Each row below is a small network's average activation on inputs in which a field has the value named, seen along a few directions.
Related values have similar rows: they may be neighbours, one step apart, or belong to one group.
In the rows, 500 means zero.
Strong random noise was added to every row along 2 fixed directions; ignore it. To show where, here is one row again and again, with new noise each time:
[623 479 535 654 397 325 570 583 630 690 358 550 565 642]
[473 624 213 503 253 499 462 439 633 589 488 746 587 616]
[553 447 675 528 612 415 484 646 446 459 468 376 500 479]
[462 587 327 466 376 516 437 490 546 495 521 634 552 543]


Field RIKOD:
sep: [555 487 608 645 491 392 560 404 615 542 360 471 506 695]
nali: [364 621 114 404 300 662 438 348 560 489 639 734 543 449]
nofis: [612 324 804 553 712 412 552 710 419 538 470 244 399 335]
kipev: [537 543 645 564 498 463 625 305 632 352 377 488 558 753]
liduz: [490 538 279 476 349 548 521 597 516 709 577 664 516 402]
mak: [617 440 677 562 614 414 553 549 525 503 432 401 538 514]
dab: [499 457 616 560 592 479 517 386 513 422 446 406 491 606]
lak: [536 495 463 520 449 491 520 498 485 610 487 548 545 532]
kud: [422 565 365 500 395 562 467 309 550 464 514 602 504 617]
podi: [387 483 521 312 616 608 405 627 280 358 655 400 394 176]
goto: [629 414 521 669 420 360 692 750 582 915 441 559 508 469]
savu: [441 628 109 402 215 597 466 392 587 644 563 811 528 470]
nufu: [551 516 565 601 483 459 557 317 596 514 386 503 536 711]
vudit: [436 538 432 418 500 529 398 460 470 375 529 526 497 491]
noko: [705 346 697 743 466 259 699 624 629 876 248 422 462 614]
kog: [421 583 284 467 375 611 449 321 560 437 563 628 545 579]
The values of RIKOD form a line.
Name the neighbours of savu, in listed order.
> nofis, podi
Name the neighbours of kud, in listed order.
> sep, kog
Name the neighbours of nali, in listed order.
> lak, noko
Name the neighbours of nufu, in listed order.
> kipev, dab
